[-20, -49, -59, -32, -17, -48, -82] result: -20
[ 64,  47, -23, -44,  11,  38,  38] result: 64
[ 10,  14,  27, -62] result: 10
[-26, -49,  75, -65, -21, -29] result: -26
[ 24, -66,  32, -17, -14,  42, -32] result: 24
[ 26,  76, -64, -48] result: 26
[ -2,  15,   7,  18, -68] result: -2
[-40,   7,  54, -20,  81] result: -40
[ 83, -16,  43,  14, -37,  -7] result: 83
[ 14, -33,  29,  75, -17, -42, -78] result: 14
---
[[ 30 -18   3 -10 -49  30  11]
 [-16   7  52  28  23  -5 -16]
 [ -7   8 -37 -17   6   2  11]
 [ 34 -31  -8 -16 -62  20  10]
 [ -4 -12  16  14   8 -42 -33]
 [ -1   3   7   2   3   8   5]
 [ 17 -17  -9 -18 -32   5   4]
 [ 10  13  37   3 -27  81  35]
 [  2  11  -6 -11  -8  47  30]
 [  9   4 -22 -17 -10  19  22]
 [-15  17 -29 -12  30 -10   7]] ans = 30

[[ -8  37   6  10   3  -1  13 -10  18  -4  -5]
 [-15  30   1  14  18   7 -11 -37  -4   8  -4]
 [ 11  26 -19   9   6  -6  -3 -40  -5   3   5]
 [ -5  10   8  10  86 -18  27  21 -10  -5  -1]
 [-16 -21 -10 -50  37   0 -16   0  -4 -24 -27]
 [  5  23  -4 -33 -25  -1  -9  18   2  28 -12]
 [-19   7  -5 -28   0  14   7 -25  26 -19   6]
 [ 20 -41 -18  -8  42  14  15  -3  -1   1   3]
 [ -6  -9 -14  -8  -6  -1  32   7  -5  13  -8]
 [ 11  17  -2   4  10 -22   2 -29  20  16  -5]
 [  3 -57   6  56  79   1 -16 -21  22  15  -2]
 [ 18 -24   4  -5  32 -25 -50  12   1 -11 -10]] ans = -4

[[-57 -15 -56   4 -22  42  55 -13  18  22  28]
 [-62 -32 -67 -10 -39  56  38 -22  22  16  45]
 [-20  35 -28  22   2  17  31  22  15  13  20]
 [-47 -31 -71 -11 -41  55  19 -21  29  -4  44]
 [ 29  44 -26 -10  13  44  15 -18  18  -8 -21]
 [-12 -26 -40 -12 -33   1  25   8  74  47 -43]] ans = 22

[[ -1   3  -1  -2 -12  22  -8  -7]
 [ -1  39   1   5  -1   7  16 -36]
 [  0 -48   0 -15  -4  -8   4 -37]
 [ -1  36   0   5  -5   9  15 -34]
 [  0  11  -2  13   5 -14  -1  83]
 [  0 -60   0  -4   0   3  10   4]
 [  1 -40  -2  12   5   4   8  41]
 [ -1  22  -2   2 -13  16   7 -31]] ans = -8

[[ 12  -4  28  -5  -9  19 -12   7]
 [-19 -17   6  12  25   3  22  11]
 [ 22  44 -67 -27 -43 -50 -28 -37]
 [-11 -12   6  11  14   5  15   8]
 [  1   8 -27   0 -10 -18   1 -10]
 [ -4 -15  37   2  19  22   3  15]
 [-19 -33  39  19  33  28  24  25]] ans = -12

[[35 40 26 29 32 37 44 47 19 18 53 71 21 29]
 [22 54 22 24 39 83 25 20  9 15 37 52 32 24]
 [22 26 14 20 14 26 25 19  6 15 34 30 16 17]
 [20 17 14 15 13 24 21 16  8 12 27 21 22 14]
 [17 36 21 21 23 33 21 25 10 12 33 45 17 17]
 [24 22 20 23 20 22 31 29 12 12 22 25 17 19]
 [17 23 23 23 38 35 25 34 12 19 39 33 17 20]
 [27 36 29 24 27 31 32 35 15 17 35 42 22 20]
 [24 36 18 30 29 53 35 18  8 17 46 39 31 22]] ans = 21

[[ 42 -11  44 -58  55   0  26 -20  21   6]
 [ -5  10  45 -40  -5 -26  21 -31  57   1]
 [ 10 -46 -14 -48  27  45 -31 -24  10 -25]
 [-31 -22  26  -9 -30 -10  29 -28  41 -25]
 [ -8  29 -19 -58   2  29   0  30 -42   8]
 [-12 -45   2  47  40 -27 -12 -47  34 -26]
 [ -2 -61 -56  14   1  38 -36 -17 -34 -38]
 [-66  22  22  51 -48  51  24   2  25  23]
 [  2  16 -37 -48  33  37 -22  -8  -4  14]
 [-47 -43  17  21 -60  36  14   0  32 -26]
 [ 51  11 -22 -15  26 -20  19  18   9 -21]
 [-16   4  55 -58 -32  -3  66   5   9  13]] ans = 21
---
array([[-32, -26,  36,  27,  54,  -9, -58],
       [-62, -38,  69, -23,  44,  10, -11]]) out 36

[ -3,   5, -61, -11,  47, -20, -60] out -61

[  1, -67, -25, -32] out -25

[-34, -30, -79, -58, -86, -60, -24] out -79

[-52, -79,  37,  36,  49,  30,  73] out 37

[  3,  62,  -8, -66, -53] out -8
---
[[4648 7980 6972 5375]
 [4955 5726 3218 1258]
 [7051 5290 1731 7598]] yields 5375, 7051

[590 256 781 908 214 744 614] yields 614, 590

[2 7 8 5] yields 5, 2

[752 426 236  97 637 520 416] yields 416, 752

[7 1 0 6] yields 6, 7

[-346  -54 -354  561   63 -595] yields -595, -346
---
Q:
array([[ 45, -56, -21, -24, -49],
       [-29,  62, -15, -33,  51],
       [-11, -56, -58, -60, -76]])
A: -15

Q:
array([[ 13, -52,  80,  -1,  -9,  -3],
       [-15, -27, -48,   0,   5, -67]])
A: 80

Q:
array([[-43,  -8, -40,  20,  56, -73],
       [-21, -68,  -7, -54, -60,  28],
       [-35, -21, -56, -21,  77, -70]])
A: -7

Q:
array([[-55, -75, -55, -62,  56, -69, -29],
       [-57,  -9,  -5,  -6,  32,   9, -46],
       [ 13,  11,  -3,   7,  -7,  -5, -14]])
A: -5

Q:
array([[  7, -46,  34,  12, -60],
       [ 14,  65,  -8, -54,  51]])
A: 34

Q:
array([[-41,  50, -81,  -4,   0],
       [-85,  79,  16,  47,  15]])
A: -81

Q:
array([[ 23,  18,  -3,  -8,  18,  11, -13],
       [-67,   0,  16,  10, -28,  -6,  50]])
A: -3
---
[-0.026  0.143 -0.021 -0.160  0.192  0.167] | -0.026
[ 0.06  0.13 -0.17  0.15  0.05] | 0.06
[ -15.3  150.2 -164.4 -108.9  -61.6] | -15.3
[ 0.127  0.003 -0.068 -0.124 -0.101] | 0.127
[-1.3  1.4 -1.5  0.5  0.1  0.4] | -1.3
[ 0.123 -0.051  0.020 -0.116 -0.148 -0.194] | 0.123
[ 0.990 -1.291 -1.486  0.454  0.335] | 0.990
[ -0.72 -15.24   1.09 -12.64  17.33  16.24] | -0.72
---
array([[  4.294, -10.661,  -0.340,  -2.791,  14.183,   2.528, -12.397],
       [ -4.168, -13.299,   3.681,   5.249,  -1.617, -10.037,  -3.038]]) gives -12.397

array([[ 0.5,  0.7,  2.1,  1.2,  0.0,  2.1,  0.8],
       [ 0.6, -1.1, -0.6,  1.0,  1.0, -1.2, -0.1]]) gives 0.8

array([[  32.319,  129.821,  -85.823, -128.892,   56.503],
       [ -13.143,  -51.965,    0.527,   -1.452,  -36.007]]) gives 56.503

array([[ 1.53,  1.65, -0.97,  0.04,  1.19, -0.83],
       [ 1.28, -0.90, -1.28, -0.39, -0.03, -0.76]]) gives -0.83

array([[ -5.999,  -5.950,  -9.304,  13.377, -11.632],
       [ -1.734,   1.439, -12.323,  -3.965, -14.748]]) gives -11.632

array([[ 0.13,  0.06,  0.18, -0.05,  0.12],
       [ 0.11, -0.15,  0.13, -0.13,  0.17]]) gives 0.12

array([[ 0.306, -1.143, -1.334, -0.648, -0.501,  1.491,  1.046],
       [-0.729,  0.543, -0.038, -0.637,  0.377,  1.965, -0.067]]) gives 1.046

array([[ 13.9,  20.8, -12.5,  18.1, -19.9,  -5.6],
       [  5.8,   3.5,   7.3,   4.2, -19.9,   6.6]]) gives -5.6

array([[-1.5, -1.6, -1.2,  1.1, -0.2],
       [ 0.6,  0.5, -1.4, -1.5, -1.4]]) gives -0.2
